A small network was shown many inputs. Here are its activations along a few directions, one row for each input.
Each table varies a few parts of the input and shows all the possible inputs, shuffled.
A made-up example of a description, with smaller parts first: values(2) and (point or line(11) or (ring(5) and line(6))).
Shared parts are said once, and a part with two or three values counts as separate values.

Other details of the inputs shift rows strongly along two fixed directions, in all tables alike. That doesn't count.

Rows:
row 1: [ 31 -42  47  18  15 -50   4 -38 -28 -19 -34]
row 2: [  1  13 -55  11 -24  51   9  86  -1   5  60]
row 3: [-51 -10 -29  38 -46 -31  39 -30 -56  17  26]
row 4: [ 26 -42   6 -19 -30  -2 -25 -88 -30  -1 -73]
row 5: [ 38  37 -36 -43  49 -18 -21   5  47  42 -25]
row 6: [-11  24 -77  35   6  51  44  41  13  25  40]
row 7: [ 54   8 -42  -5  68   8  -8  23  22  30 -42]
row 8: [-12  35 -52  -3  12  53  70  47 -13 -12  44]
row 9: [-62 -34   7  45 -39  -8  23  12 -48 -21  27]
row 10: [  2 -35  61 -49 -50  -3 -69 -38   1 -41 -51]
row 11: [-82  30   3  54 -16 -11 -26 -17 -26 -14  22]
row 12: [  5 -14  47  18  26 -54 -33 -68  13   3 -26]
row 13: [-57 -29  -5   8 -92  45 -29  -3 -55 -42  -3]
row 14: [ 50   9  29 -82  33   4   5  41  34  -7  13]
row 15: [ -4 -24  43 -23 -16   0 -33 -89  13 -21 -72]
row 16: [ -7  19 -41 -26 -14  50  43  79 -23  -7  60]
row 17: [ 80  -8 -16 -27  30   3 -28  56  18  -2  -8]
row 18: [-77  14  18  36 -33 -22  26 -20 -18 -29  34]
row 19: [ 80  -3 -42 -21  36  -1   9   4  27  47 -10]
row 20: [-53  63 -69  13  19  34  12  41  34  23  24]
row 21: [ 19 -20  42   1   3 -59 -30 -74   8  31  -8]
row 22: [ 73 -17  -4 -46  21  -4   8  63  16  -3 -10]
row 23: [ 33 -66  54  28  10 -25 -35 -22 -20  -2 -16]
row 24: [-64  26   4  33 -54 -27  20 -35 -27  29  33]
row 25: [-16  18 -67  23   1  49  18  75   7  -8  38]
row 26: [-45   0 -41  56 -37 -22   3 -37 -54  18  30]
row 27: [ 29  14   0 -35  55   5 -38  47  54   6 -24]
row 28: [-40 -10  -5  75 -29   6   6 -16 -46 -10  37]
row 29: [ 46  -2  14 -32  41  13 -15  38  68   6   3]
row 30: [ 30 -38  25  37  28 -43 -24 -59 -22   7 -36]
row 31: [ 47  11  29 -39  33   8   3  46  57   8 -15]
row 32: [ 38  18   6 -57  60   2  39  -3  46  12 -10]
row 33: [-19  31 -76  -7 -31 100  30  30   8 -33  -9]
row 34: [-65  14  16  57 -32  -3  -3 -25 -12 -15  48]
row 35: [-74  22  19  50 -35 -10  23 -28 -17  11  27]
row 36: [ 61 -20   6 -51  52  21  28  40  12  -4  -9]
row 37: [-82  14   5  16 -66  42 -11 -50 -14 -49  -7]
row 38: [ 33 -53  68  21   2 -30 -18 -13 -31   0 -33]
row 39: [ -3  44 -52  28  -6  50  54  63  -3   3  29]
row 40: [-29   7 -68 -18 -39 105  19  54  11 -30  -4]
row 41: [ 18  -5  80  13   8 -45 -15 -45  -1  -7 -26]
row 42: [-19  46 -80  31  17  46  14  63  -6   2  19]
row 43: [ 54 -10 -21 -16  56  15 -28  57  19  10 -34]
row 44: [ 58  -5 -38 -45  21  61   8 -13  35  -5 -71]
row 45: [ 31 -37  31 -15  12 -50  15 -68 -49  23 -19]
row 46: [-11  39 -63  29  -2  47  63  50   2  26  24]
row 47: [ 44 -45  67   9 -16 -37 -33  -1 -43   1 -21]
row 48: [-78  13  14  31 -42 -13 -53  17 -35 -10  38]
row 49: [ 61  -6 -26 -22  51  -4  43  17  30  15 -31]
row 50: [-74  16   3   2 -36 -24  37 -50 -38  13  48]
row 51: [ 60  18  30 -52  14   0 -13  56  44   9  -3]
row 52: [ 12  -8  29   0   8 -68 -36 -74   4  20 -16]
row 53: [ 75  10 -28  -3  54   7   0  24  26  -6 -22]
row 54: [ 41 -28  30  15  -4 -52  -2 -54 -38  38 -34]
row 55: [ 62  14 -59 -23  49  -6 -11  16  13  47 -34]
row 56: [-76  13  -8  19 -48 -41  31 -39 -21  13  36]
row 57: [ 51  33  -5 -22  54  -3 -10  13  61 -10 -12]
row 58: [ 47  15  -5 -22  52   4   3   2  70  27  -9]
row 59: [-46  48 -54  -5   3  22  64  37  42   7  35]
row 60: [-46  34 -22 -33   4  47  50  59  24 -13  57]
row 61: [ -1 -43  77 -12   8 -54 -15 -26   9 -19 -21]
row 62: [ 24 -43  48   2  31 -34  17 -63 -40   4 -27]
row 63: [  2 -18  25 -41 -36 -15 -36 -94   3  -7 -63]
row 64: [-54 -12  -8  50 -41  -4 -44  27 -69  -7  27]
row 65: [-93  -9  13   4 -74  46 -22 -24 -10 -46  -4]
row 66: [ 45  25  15 -57  56   6  33  10  41 -12  -4]
row 67: [-65   8  17  31 -51 -15 -37   6 -25 -22  54]
row 68: [ 23 -36  78  -5 -10 -42 -61 -22   2  -5   6]
row 69: [-79   2  15  45 -33  -8 -22  -4 -12 -23  41]
row 70: [ 10 -34  77 -24 -12 -61 -30 -15  -4 -18  -7]
Each input here is: values(2) and line(5) and (point or line(6)).
Changing only the line(5) part turns row 41 into row 31. The same change can be made to row 53. Which row results?
Answer: row 25
Change only the values(2) part in row 55. List by row number the other rows that result.
Answer: row 5
Start at row 5 and move only the line(6) part, one step at a time. The first step leads to row 52. Which rows follow, in order?
Answer: row 21, row 24, row 56, row 50
Start at row 8 and move only the line(6) part, one step at a time. The first step leads to row 1. Which rows follow, in order?
Answer: row 39, row 28, row 53, row 42

Rows:
row 71: [-43 -49  62  34 -47 -28 -17 -96 -41 -25 -27]
row 72: [ 36 -45  64 -13   8 -17 -23  -3   2 -21 -30]
row 73: [ 37 -18  32  -5  26 -60 -43 -35   0  16 -11]
row 74: [  9  10 -27 -27 -19  49  22  54   7  -6  23]
row 75: [-35  17 -30 -24 -17  34  27  28   0 -13   5]
row 76: [ 36 -28  30   9  25 -38   9 -63   2  14 -36]
row 77: [-42 -40  78  32 -48 -41 -68 -56 -47 -17  -1]
row 78: [ 75  27 -49 -35  63  34  46 100  62  21  11]
row 79: [-13 -45  51  20 -54 -24 -15 -84 -38 -16 -32]
row 80: [-67  29 -31  27 -62  30  -6 -11   6  -6  21]
row 81: [-56  24 -13  47 -12   7  26  18 -32  -2  55]
row 82: [-51  20 -16  58 -32  -6  -4  37 -20  13  55]
row 83: [-22 -28  56  37   1 -64 -18 -66 -51 -12   6]
row 84: [ -8  17 -46   9 -12  21  44   8 -16  26  25]
row 85: [ 25 -35  43 -29   9  -5 -14 -48   1  -8 -45]
row 86: [ 41  28 -49 -44  52  13  44  48  34  24  -9]
row 87: [ 85 -35  35 -40  66 -48  -7 -25  16  11 -33]
row 88: [105 -39  44 -32  50 -42  -9 -11   4  23 -36]
row 89: [-35  26 -35   0 -21  41  13   4  36 -11   6]
row 90: [  3  19 -45 -32 -21  56  30  27  12   3   5]
row 91: [-54   6 -18  40 -17   9  35  18 -34   6  57]
row 92: [-46  -4  -5  27 -64  30  16  40 -31 -19  39]
row 93: [ 77 -11  28 -26  51 -44 -37 -40  28  36 -49]
row 94: [101 -17  34 -28  79 -36 -20  28  54  18 -36]
row 95: [  9  33 -25  17  25  16  31  66  17   4  32]
row 96: [ 25  -8  28  -6  23 -60 -34 -33  -5  25 -34]
row 97: [ 54  13 -40 -67  10  41  20  53  37  -6   2]
row 98: [-66  26 -39  52 -23   6  29 -17  -1  11  35]
row 99: [-59  34 -34  54 -22  10  40 -18 -14   2  32]
row 100: [-85  17  -8  24 -48  22   7   0 -33 -37  47]
row 101: [ 53  51 -61 -70  29  62   0  60  82  18 -16]
row 102: [-101   16  -16   20  -51   16    2    1  -25  -20   26]
row 103: [ 68  -2 -87 -22  31  84 -28  66  20 -12 -55]
row 104: [-25 -39  77  35 -43 -42 -66 -32 -31 -19  -8]
row 105: [-46 -24  60  45 -10 -71 -14 -75 -67  -6 -15]
row 106: [-31 -48  83  34 -28 -39 -50 -34 -27 -29 -10]
row 107: [ 21 -24  52  19  13 -57 -45 -33 -17  19  -6]
row 108: [ -1  28 -13  -8   0  44  14  70  27 -23  18]
row 109: [ 26 -34  61 -20  16 -20 -44 -20  12 -16 -27]
row 110: [ 97 -31  43 -70  55   2 -17  12  43  -7 -48]
row 111: [ 59  26 -53 -83  42  56  29  73  68  -8   1]
row 112: [ 25 -19  32   2  37 -40 -17 -51   6  20 -30]
row 113: [-59  11 -38  56 -55   7  46 -25 -40  13  38]
row 114: [-18  40 -52  24 -11  10  15   3  24  27  21]
row 115: [ -7  29 -47  -6  26   7  20  37  25  10  39]
row 116: [ -3  12 -44   1  -9   6  36  26 -16  12  43]
row 117: [-32  33 -26  -9 -12  48  19  11  10 -14   8]
row 118: [ 37 -30  33  -6  35 -34   3 -52  -8  20 -33]
row 119: [ 31  24 -35 -59  31  36   0  51  62 -11   4]
row 120: [-35   1 -17  51 -39   3  33  37 -41   8  54]
row 121: [-94  26 -20  20 -65  12 -15   4 -28 -10  26]
row 122: [ 33 -25  65 -19  18 -15 -32 -21   0 -24 -30]
row 123: [-23  38 -37  16  12  21  37   7   0  13  22]
row 124: [ 55  45 -58 -75  30  46  -8  75  78   3   4]
row 125: [ 33 -33  39 -39  -8 -23 -15 -29 -17  -8 -50]
row 126: [-35  32 -42   6  11   0  24  25   5  16  20]
row 127: [-58 -29  71  23 -36 -43 -31 -71 -59 -33 -27]
row 128: [ 76 -16  46 -40  38 -12 -21 -48  44 -15 -75]
row 129: [-63  15 -18  45 -13   3  14  19 -20   7  58]
row 130: [-79  18 -22  17 -41  37   5  -5  -5 -12  26]
row 131: [ 94 -28  28 -46  49 -51  -2 -22   2  26 -60]
row 132: [-37 -10 -81  79 -19  42 -14  18 -66   0   3]
Changing only one part turns row 107 into row 77. The same change can be made to row 78. Which row results?
Answer: row 72
Changing only one part turns row 98 into row 89. The same change can be made to row 132. Which row results?
Answer: row 103
Describe the family of inputs behind these rows.
Answer: values(2) and (point or (line(5) and line(6)))
Start at row 114 and move only the line(5) part, one step at a time. The first step leads to row 98. Which rows follow, in order?
Answer: row 99, row 76, row 113
Change only the line(6) part in row 111. List by row number the other rows that result.
Answer: row 71, row 72, row 75, row 85, row 110
Start at row 120 and move only the line(5) part, one step at a time. The first step leads to row 78. Which rows follow, in order?
Answer: row 95, row 94, row 82

Rows:
row 133: [-64   1 -13  28 -65   0 -26 -54 -34   0  12]
row 134: [ 24 -37  65  -8  -1 -52 -56 -92 -12  -4 -82]
row 135: [ 77  10  34 -80  48 -22  -7  20  64   3 -42]
row 136: [-62  17  19  54  -8 -49  30 -33 -41  27  58]
row 137: [-47 -28   0  24 -71   3  -1 -24 -61  -4  25]
row 138: [ 81  -1  42 -59  58  -4   3  11  80  -5 -35]
row 139: [ 76   2  -6 -64  66  14 -23 -16  55  -3 -70]
row 140: [-52 -28  18  48 -52  20  20 -27 -50 -26  12]
row 141: [-28  45 -38 -38  13  42  35  59  42 -14  41]
row 142: [ -9  49 -96  11  30  22  58  20  33  49  18]
row 143: [ -5  19 -64 -27   4  68  43  59   4 -14  18]
row 144: [-68 -19  19  48 -28  -2 -29   4 -51 -29  30]
row 145: [-71  -2  25  14 -64 -23 -10 -25 -26  -5  49]
row 146: [ 20  35 -82  12  23  23  73  50  -3  31  38]
row 147: [ 49 -65  83   1   0 -65 -83 -42 -25   2 -35]
row 148: [ 11  42 -71  32  38   8  35  79  13  31  54]
row 149: [-13  49 -67  -2  -1  71  29  27  48  -8   3]
row 150: [-57 -18   8  28 -62   3  10 -17 -64 -15   5]
row 151: [ 94  -7  21 -47  53  -9 -38  48  42   6 -52]
row 152: [ 43 -63 100  27  18 -48 -62 -44 -13 -22 -46]
Describe the family of inputs behind these rows.
Answer: values(4) and (point or line(4))
Changing only the values(4) part turns row 146 into row 136. The same change can be made to row 143. Which row results?
Answer: row 141
Change only the line(4) part in row 134. List by row number the other rows that result.
Answer: row 133, row 139, row 149
List by row number the other rows that have the values(4) part in common with row 152.
Answer: row 144, row 147, row 148, row 151
